Small tables with named rows and columns. After each table, cells are looked up by row and column.

gobekab:
|  | fumamu | ruzeru | rof | ganasib | tolofeg |
|---|---|---|---|---|---|
| bidem | 5.10 | 3.52 | 4.26 | 7.54 | 6.50 |
| duseti | 4.69 | 1.71 | 3.02 | 8.96 | 6.92 |
| lilu | 4.88 | 6.99 | 4.42 | 4.16 | 5.62 |
| mol | 6.95 | 5.32 | 5.97 | 5.19 | 6.04 |
| gunuf | 4.79 | 3.23 | 7.72 | 2.47 | 5.56 |
| zez | 4.60 | 3.91 | 2.55 | 7.20 | 7.25 |
| pim | 3.23 | 2.37 | 2.20 | 7.50 | 7.13 |
| vaf | 3.85 | 4.30 | 2.22 | 7.40 | 6.90 |
| marirel | 4.36 | 2.29 | 6.67 | 4.30 | 5.73 |
| lato | 6.58 | 4.80 | 8.50 | 2.83 | 5.28 |
| kule | 4.92 | 5.78 | 7.69 | 1.46 | 5.03 |
| kug | 6.59 | 7.91 | 7.30 | 1.82 | 5.12 |
| rul | 5.55 | 8.06 | 2.26 | 6.24 | 6.03 |

ruzeru of mol: 5.32
tolofeg of bidem: 6.50
ruzeru of kug: 7.91
rof of pim: 2.20
tolofeg of kug: 5.12
rof of duseti: 3.02
ganasib of lato: 2.83
fumamu of duseti: 4.69
tolofeg of mol: 6.04
fumamu of rul: 5.55
rof of lilu: 4.42

dodipud:
|  | mumetiv | zef | rebukip | pupuf | tameb | kefe |
|---|---|---|---|---|---|---|
| badaruv | -0.18 | -0.21 | 0.73 | 0.42 | 0.95 | -0.02 |
| ter | 0.17 | -0.34 | 0.71 | 0.40 | 0.69 | 0.17 |
| pegida | 0.59 | 0.54 | -0.45 | -0.06 | -0.32 | 0.51 |
| vokobun | -0.51 | -0.18 | 0.46 | 0.40 | 0.54 | 0.74 |
| mebore | -0.11 | -0.30 | 0.78 | 0.43 | 0.91 | 0.08 |
| sugepo | 0.88 | 0.35 | -0.29 | 0.09 | -0.33 | -0.05 |
| sanin | -0.20 | -0.40 | 0.84 | 0.45 | 0.89 | 0.17 |

pegida, tameb: -0.32
ter, kefe: 0.17
pegida, pupuf: -0.06
sugepo, rebukip: -0.29
sanin, kefe: 0.17
pegida, rebukip: -0.45
sanin, pupuf: 0.45
ter, pupuf: 0.40
vokobun, rebukip: 0.46
Which row has the largest tameb? badaruv

Table regeli
,buv,vute
pepodun,0.6,0.9
vezam,0.3,0.7
daganob,0.2,1.0
nibosi,0.9,0.5

vute of nibosi: 0.5
buv of vezam: 0.3
buv of nibosi: 0.9
vute of vezam: 0.7
buv of daganob: 0.2
buv of pepodun: 0.6
vute of pepodun: 0.9
vute of daganob: 1.0

Table sezir
         regavev  belenir   gaki  risisi  mifaf    dom    nuz  dupusu  visozit
ger        69.41    30.57  29.14   29.87  27.23  48.84  66.10   65.62    51.42
nutoni     33.36    24.25  67.10   75.71  29.89  57.49  25.72   25.23    21.40
vif        49.76    49.26  29.74   56.51  42.40  60.66  38.14   59.01    59.61
roloni     27.80    67.08  61.05   34.24  72.62  71.10  25.73   21.54    33.64
mubazop    70.90    31.46  29.40   66.17  70.45  25.78  60.89   24.61    61.49

What is the belenir of vif in sezir? 49.26
What is the dom of mubazop in sezir? 25.78
What is the visozit of roloni in sezir? 33.64
What is the belenir of nutoni in sezir? 24.25
What is the nuz of mubazop in sezir? 60.89
What is the regavev of mubazop in sezir? 70.90
What is the regavev of roloni in sezir? 27.80
What is the risisi of roloni in sezir? 34.24
What is the visozit of nutoni in sezir? 21.40
What is the visozit of vif in sezir? 59.61
What is the gaki of ger in sezir? 29.14
What is the mifaf of mubazop in sezir? 70.45
What is the risisi of nutoni in sezir? 75.71
What is the dupusu of vif in sezir? 59.01
What is the dupusu of nutoni in sezir? 25.23
What is the nuz of nutoni in sezir? 25.72
What is the dupusu of mubazop in sezir? 24.61

dafivuf
columns: med, veg
zilu: [196, 128]
bafa: [121, 89]
nesuga: [67, 90]
sok: [101, 144]
purof: [113, 140]
zufab: [177, 125]
kopetok: [195, 150]
paza: [160, 150]
tes: [172, 130]
beb: [165, 237]
vapepez: [4, 127]
pok: [139, 169]
redimum: [124, 205]

pok, med: 139
beb, veg: 237
bafa, med: 121
sok, med: 101
zilu, veg: 128
beb, med: 165
vapepez, veg: 127
purof, veg: 140
redimum, veg: 205
sok, veg: 144
vapepez, med: 4
zufab, veg: 125
kopetok, veg: 150
bafa, veg: 89
purof, med: 113
nesuga, med: 67
zufab, med: 177
zilu, med: 196
tes, med: 172
nesuga, veg: 90

mupun =
|  | tafo | zotida |
|---|---|---|
| fer | -67.54 | 38.14 |
| gad | -0.79 | -17.50 |
| zam | -61.49 | 57.17 |
| logaf | -2.15 | -7.93 |
| zedi | 43.32 | -61.96 |
| tiz | -12.55 | 16.68 |
| purom | -53.79 | 24.34 |
| fegi | 9.76 | -49.47 |
| por | 24.32 | -55.05 |
| sekema | -73.96 | 47.64 |
| fisu | -11.61 | -29.94 |
| sesag | 21.26 | -79.77 |

tafo of fisu = -11.61
tafo of fer = -67.54
zotida of zam = 57.17
zotida of fegi = -49.47
zotida of zedi = -61.96
tafo of zedi = 43.32
tafo of zam = -61.49
zotida of por = -55.05
zotida of sesag = -79.77
zotida of purom = 24.34
zotida of fisu = -29.94
tafo of fegi = 9.76

mibon:
columns: ker, zivoti, tupa, mef, dem, terog
vova: [-64783, -73278, 29734, -51657, -63274, -71021]
leroz: [-59251, -72778, 55906, -45682, -65159, -71534]
sisa: [16219, -73251, -19491, -60375, -66562, -70649]
ges: [-55223, -73675, -18377, -61676, -66698, -71594]

ges, ker => -55223
vova, zivoti => -73278
ges, mef => -61676
ges, zivoti => -73675
leroz, tupa => 55906
sisa, mef => -60375
leroz, ker => -59251
leroz, mef => -45682
sisa, tupa => -19491

maziz:
,kolak,rozape
desepi,92,95
ver,153,151
feg,72,90
bek,93,99
fupumir,94,104
rolape,107,113
simarur,195,178
teb,125,123
far,138,131
mekife,41,62
tagovud,185,139
keri,72,90

rozape of bek = 99
rozape of simarur = 178
rozape of ver = 151
rozape of mekife = 62
rozape of fupumir = 104
kolak of far = 138

vigela:
      nibu  rom  sir  kupes  modetez  dabavi  rozev
guf    152  139  119     95      114     164    199
pina   123  171  194    190      170      85    121
vud    184  178  185    195      196     187    184
les    147  200  153    170      129      85    150
daf    143  225   62    243       75     106    119

rozev of daf: 119
sir of guf: 119
rozev of vud: 184
modetez of les: 129
nibu of daf: 143
sir of pina: 194
rom of guf: 139
dabavi of daf: 106
dabavi of guf: 164
kupes of pina: 190
rom of daf: 225
rom of vud: 178
nibu of les: 147
kupes of vud: 195
kupes of les: 170
rozev of les: 150
nibu of guf: 152
rozev of pina: 121

Table lupa
	midotil	daseri	naf	sas	kag	daz	fur
setu	164	150	60	210	168	215	53
dugad	91	77	20	219	174	183	178
fen	154	231	156	35	103	12	172

sas of dugad = 219
daseri of dugad = 77
fur of fen = 172
sas of setu = 210
kag of fen = 103
daseri of fen = 231
daseri of setu = 150
midotil of setu = 164
fur of setu = 53
daz of fen = 12
fur of dugad = 178
sas of fen = 35
midotil of dugad = 91
kag of dugad = 174
naf of fen = 156
naf of dugad = 20

fupuzi.csv
,gize,fuputu,nidi,kanuvan,voton
lim,143,165,180,172,214
fosilam,141,124,135,138,120
fil,152,124,153,74,58

What is the gize of lim in fupuzi? 143
What is the voton of fosilam in fupuzi? 120
What is the kanuvan of fosilam in fupuzi? 138
What is the nidi of lim in fupuzi? 180
What is the voton of fil in fupuzi? 58
What is the fuputu of lim in fupuzi? 165
What is the kanuvan of fil in fupuzi? 74
What is the kanuvan of lim in fupuzi? 172
What is the gize of fil in fupuzi? 152
What is the voton of lim in fupuzi? 214

